Each row below holds a small network's activations on one record, seen along a few directions.
After each row come some of the record's fields: DUD, BOKAT, PON, VEZUM, NOKE, ZES.
Not every record has every field; a missing one is written missing.
Other fields move the rows too, some of them a lot.
In the rows, 500 means zero.
Strong random noise was added to every row along 3 fixed directions; ignore it. To show where, here is one row again and again, with new noise each time:
[664 364 548 492 362 511 429 365 521 445 591 551 544 611 644 554 292 404
 636]
[620 405 545 453 325 484 391 428 618 454 676 614 587 485 633 518 237 512
 629]
[546 471 546 550 476 619 500 541 486 504 493 503 561 482 433 555 480 509
 575]
[348 754 510 483 552 731 577 665 334 746 462 514 506 642 389 543 737 200
 438]
[641 342 563 623 502 620 517 473 455 410 408 433 550 501 415 591 464 562
 624]

[608 329 439 453 479 490 433 420 497 453 498 420 494 460 512 523 450 490
 493]  (DUD kege; BOKAT pilo; PON nur; VEZUM fudev; NOKE missing; ZES dokat)
[366 696 419 281 405 437 461 585 676 660 841 690 551 323 623 467 310 394
 412]  (DUD kege; BOKAT missing; PON nur; VEZUM fudev; NOKE zif; ZES gos)
[520 486 357 433 481 457 498 608 563 561 631 525 571 399 491 428 477 408
 445]  (DUD kege; BOKAT tep; PON nur; VEZUM mafos; NOKE missing; ZES dokat)
[583 343 435 571 554 442 525 541 573 348 539 464 492 248 443 459 365 694
 506]  (DUD kege; BOKAT pilo; PON tifu; VEZUM mafos; NOKE missing; ZES gos)
[387 596 473 551 540 550 455 481 573 553 496 580 597 350 341 415 650 589
 436]  (DUD botov; BOKAT missing; PON tifu; VEZUM mafos; NOKE duvi; ZES dokat)
[737 398 542 788 617 593 892 430 295 251 360 374 346 755 454 650 550 432
 600]  (DUD botov; BOKAT missing; PON tifu; VEZUM mafos; NOKE zif; ZES missing)
[387 500 535 405 530 511 359 527 554 464 419 420 564 278 287 421 562 718
 462]  (DUD kege; BOKAT tep; PON nur; VEZUM fudev; NOKE missing; ZES dokat)
[311 586 488 400 521 326 463 559 646 470 741 640 601 210 507 330 474 678
 371]  (DUD botov; BOKAT tep; PON tifu; VEZUM mafos; NOKE missing; ZES gos)
[496 440 466 520 601 580 552 520 424 545 380 470 521 558 504 519 603 345
 525]  (DUD kege; BOKAT missing; PON nur; VEZUM fudev; NOKE duvi; ZES gos)
[547 468 421 336 401 447 409 464 558 536 665 550 547 461 622 474 368 422
 472]  (DUD kege; BOKAT pilo; PON nur; VEZUM fudev; NOKE missing; ZES dokat)
[488 599 521 532 689 488 621 462 278 460 534 483 256 737 572 534 481 360
 380]  (DUD kege; BOKAT tep; PON tifu; VEZUM mafos; NOKE missing; ZES missing)
[300 834 634 423 414 561 563 530 430 626 615 648 491 650 606 540 419 368
 372]  (DUD kege; BOKAT missing; PON tifu; VEZUM fudev; NOKE zif; ZES gos)
[576 407 586 537 437 528 472 399 529 374 549 418 513 503 479 472 538 588
 615]  (DUD botov; BOKAT pilo; PON tifu; VEZUM fudev; NOKE missing; ZES dokat)
[700 278 397 658 561 459 758 487 490 341 457 413 500 405 498 470 417 533
 559]  (DUD kege; BOKAT tep; PON tifu; VEZUM mafos; NOKE missing; ZES gos)
[476 688 403 393 557 395 607 714 608 580 668 609 592 244 393 414 418 605
 375]  (DUD kege; BOKAT pilo; PON nur; VEZUM mafos; NOKE missing; ZES missing)
[450 663 482 341 524 368 559 533 526 504 687 607 500 530 593 476 431 180
 454]  (DUD kege; BOKAT missing; PON nur; VEZUM mafos; NOKE penok; ZES missing)
[583 409 678 758 397 589 408 648 542 587 348 438 540 386 356 528 690 721
 608]  (DUD gem; BOKAT tep; PON tifu; VEZUM mafos; NOKE missing; ZES dokat)
[482 544 565 536 398 481 285 513 638 668 593 624 591 425 552 407 496 637
 454]  (DUD gem; BOKAT tep; PON tifu; VEZUM mafos; NOKE missing; ZES dokat)
[494 487 378 472 514 474 545 587 608 554 592 581 566 472 569 451 443 343
 515]  (DUD kege; BOKAT missing; PON nur; VEZUM mafos; NOKE duvi; ZES gos)
[402 758 526 341 535 497 532 529 361 529 525 618 379 645 644 479 453 420
 360]  (DUD kege; BOKAT tep; PON tifu; VEZUM fudev; NOKE missing; ZES missing)
[384 700 482 392 338 410 385 638 671 465 823 679 551 296 534 367 217 709
 484]  (DUD kege; BOKAT pilo; PON tifu; VEZUM mafos; NOKE missing; ZES dokat)
[424 524 522 471 589 476 483 525 577 382 450 427 538 196 393 414 464 753
 462]  (DUD kege; BOKAT pilo; PON tifu; VEZUM fudev; NOKE missing; ZES gos)
[131 830 503 316 522 589 459 836 584 712 652 685 558 191 331 345 599 631
 361]  (DUD kege; BOKAT tep; PON tifu; VEZUM fudev; NOKE missing; ZES gos)
[491 471 532 617 571 741 572 522 316 586 196 418 482 664 327 537 800 338
 515]  (DUD kege; BOKAT missing; PON tifu; VEZUM fudev; NOKE duvi; ZES dokat)
[393 397 444 399 680 433 391 423 546 469 465 372 469 388 428 429 577 594
 456]  (DUD kege; BOKAT tep; PON nur; VEZUM fudev; NOKE missing; ZES gos)
[384 608 431 367 595 550 527 527 330 693 487 472 449 601 529 487 655 173
 374]  (DUD kege; BOKAT tep; PON nur; VEZUM fudev; NOKE missing; ZES gos)
[516 522 278 501 607 487 772 642 531 692 611 463 578 398 390 389 638 276
 476]  (DUD botov; BOKAT pilo; PON nur; VEZUM mafos; NOKE missing; ZES gos)
[433 634 401 482 599 457 554 457 559 554 680 556 579 442 495 454 481 372
 468]  (DUD botov; BOKAT missing; PON nur; VEZUM mafos; NOKE penok; ZES gos)
[419 672 457 523 560 559 766 574 378 478 478 473 479 574 558 469 516 477
 451]  (DUD kege; BOKAT tep; PON tifu; VEZUM fudev; NOKE missing; ZES gos)
[441 776 732 597 506 690 619 588 324 519 483 648 449 718 502 587 600 502
 462]  (DUD botov; BOKAT missing; PON tifu; VEZUM fudev; NOKE penok; ZES missing)
[396 543 640 492 477 486 528 500 467 457 488 521 502 452 491 493 403 669
 438]  (DUD kege; BOKAT pilo; PON tifu; VEZUM fudev; NOKE missing; ZES gos)
[541 494 458 604 621 600 484 422 419 529 280 311 496 556 291 572 693 343
 436]  (DUD kege; BOKAT missing; PON nur; VEZUM mafos; NOKE zif; ZES dokat)
[374 567 432 452 509 338 436 574 602 349 551 510 509 210 446 410 412 782
 455]  (DUD kege; BOKAT tep; PON tifu; VEZUM mafos; NOKE missing; ZES gos)
[350 765 401 375 656 501 644 714 368 626 504 527 434 573 349 440 626 347
 324]  (DUD kege; BOKAT tep; PON nur; VEZUM mafos; NOKE missing; ZES missing)
[512 451 463 603 760 641 701 577 281 491 287 291 474 450 297 565 693 462
 446]  (DUD kege; BOKAT pilo; PON nur; VEZUM fudev; NOKE missing; ZES gos)
[589 444 474 555 454 455 503 436 461 307 544 445 433 583 564 464 312 581
 534]  (DUD kege; BOKAT pilo; PON tifu; VEZUM mafos; NOKE missing; ZES dokat)
[369 516 393 422 501 510 504 608 583 635 525 571 479 523 460 431 575 311
 476]  (DUD kege; BOKAT missing; PON nur; VEZUM mafos; NOKE levo; ZES gos)
[503 486 561 493 522 498 572 419 420 613 522 456 530 712 580 488 508 351
 540]  (DUD botov; BOKAT tep; PON nur; VEZUM fudev; NOKE missing; ZES gos)
[410 457 502 540 715 620 604 629 363 514 336 350 482 319 194 517 695 596
 443]  (DUD kege; BOKAT pilo; PON nur; VEZUM fudev; NOKE missing; ZES gos)
[604 466 446 540 429 531 440 511 577 550 571 560 576 483 531 513 428 376
 546]  (DUD kege; BOKAT missing; PON nur; VEZUM mafos; NOKE penok; ZES dokat)
[441 568 466 356 422 452 513 481 520 587 625 612 459 489 690 417 409 341
 434]  (DUD kege; BOKAT tep; PON tifu; VEZUM fudev; NOKE missing; ZES gos)
[365 489 506 393 529 403 345 368 518 541 452 511 512 540 576 518 576 473
 446]  (DUD kege; BOKAT missing; PON nur; VEZUM fudev; NOKE levo; ZES gos)
[231 727 396 342 532 593 578 724 576 710 596 572 494 367 338 470 633 409
 364]  (DUD kege; BOKAT missing; PON nur; VEZUM fudev; NOKE bigim; ZES gos)
[198 738 613 321 344 443 301 614 521 630 641 748 581 431 598 476 496 530
 450]  (DUD kege; BOKAT missing; PON tifu; VEZUM fudev; NOKE duvi; ZES gos)

Which values does each new row have?
[484 497 478 438 498 434 443 512 700 475 562 567 683 288 496 432 387 651
 578]  (DUD kege; BOKAT missing; PON nur; VEZUM fudev; NOKE duvi; ZES gos)
[569 600 561 563 503 525 585 524 466 449 449 620 472 650 539 498 378 466
 538]  (DUD kege; BOKAT missing; PON tifu; VEZUM mafos; NOKE duvi; ZES missing)
[533 666 506 585 590 547 778 517 341 481 431 506 371 673 467 602 477 311
 435]  (DUD kege; BOKAT missing; PON tifu; VEZUM mafos; NOKE zif; ZES missing)
[469 521 486 575 698 486 619 463 274 392 344 308 441 726 492 524 598 328
 427]  (DUD kege; BOKAT tep; PON nur; VEZUM mafos; NOKE missing; ZES gos)
[415 497 482 435 556 383 385 451 391 510 493 459 450 460 419 485 462 478
 478]  (DUD kege; BOKAT pilo; PON nur; VEZUM mafos; NOKE missing; ZES gos)
[708 397 579 635 491 474 493 516 499 390 489 500 496 508 459 637 408 557
 650]  (DUD kege; BOKAT missing; PON nur; VEZUM mafos; NOKE penok; ZES missing)
[754 136 440 663 556 429 658 309 357 183 304 225 451 638 435 570 400 572
 568]  (DUD kege; BOKAT pilo; PON nur; VEZUM mafos; NOKE missing; ZES dokat)
[539 404 451 496 553 528 535 518 522 474 482 503 548 504 565 501 465 435
 569]  (DUD kege; BOKAT missing; PON nur; VEZUM fudev; NOKE duvi; ZES gos)
[683 283 478 506 449 462 440 302 433 280 418 374 509 666 644 531 337 582
 571]  (DUD kege; BOKAT tep; PON nur; VEZUM fudev; NOKE missing; ZES dokat)
[637 415 563 395 510 385 457 382 457 344 554 522 487 489 547 537 246 616
 524]  (DUD kege; BOKAT pilo; PON nur; VEZUM fudev; NOKE missing; ZES missing)
[500 450 422 589 603 569 538 619 517 539 411 496 559 416 394 495 592 459
 526]  (DUD kege; BOKAT missing; PON nur; VEZUM mafos; NOKE duvi; ZES gos)
[455 498 478 583 479 462 476 501 517 493 407 543 502 392 494 504 485 567
 553]  (DUD kege; BOKAT missing; PON tifu; VEZUM mafos; NOKE duvi; ZES gos)
[381 567 483 487 524 512 415 603 529 546 428 550 600 339 435 511 532 669
 552]  (DUD kege; BOKAT missing; PON nur; VEZUM fudev; NOKE duvi; ZES gos)
[663 250 468 466 564 456 494 264 328 450 403 368 425 681 637 552 458 255
 519]  (DUD kege; BOKAT tep; PON nur; VEZUM fudev; NOKE missing; ZES gos)
[576 377 468 468 341 409 338 503 701 444 628 641 565 286 566 361 302 696
 508]  (DUD kege; BOKAT tep; PON tifu; VEZUM mafos; NOKE missing; ZES dokat)
[349 581 405 301 400 402 388 510 602 705 649 584 546 403 507 404 506 508
 545]  (DUD botov; BOKAT tep; PON nur; VEZUM fudev; NOKE missing; ZES gos)
[543 429 377 481 510 495 592 508 436 550 496 422 469 563 423 464 548 295
 440]  (DUD kege; BOKAT pilo; PON nur; VEZUM mafos; NOKE missing; ZES dokat)
[629 299 455 670 628 517 585 524 454 322 400 379 477 335 381 508 464 656
 532]  (DUD kege; BOKAT tep; PON tifu; VEZUM mafos; NOKE missing; ZES gos)
[320 673 476 287 623 510 545 550 395 611 404 507 439 664 463 489 770 131
 372]  (DUD kege; BOKAT missing; PON nur; VEZUM fudev; NOKE levo; ZES missing)
[363 656 430 287 542 421 452 503 556 571 607 479 537 400 537 413 470 389
 399]  (DUD kege; BOKAT pilo; PON nur; VEZUM fudev; NOKE missing; ZES gos)
[425 495 502 495 518 528 418 569 378 379 369 426 522 385 411 529 645 709
 484]  (DUD kege; BOKAT tep; PON tifu; VEZUM fudev; NOKE missing; ZES dokat)
[378 717 399 469 487 586 578 704 479 662 565 578 499 453 457 400 632 352
 360]  (DUD kege; BOKAT tep; PON tifu; VEZUM mafos; NOKE missing; ZES dokat)
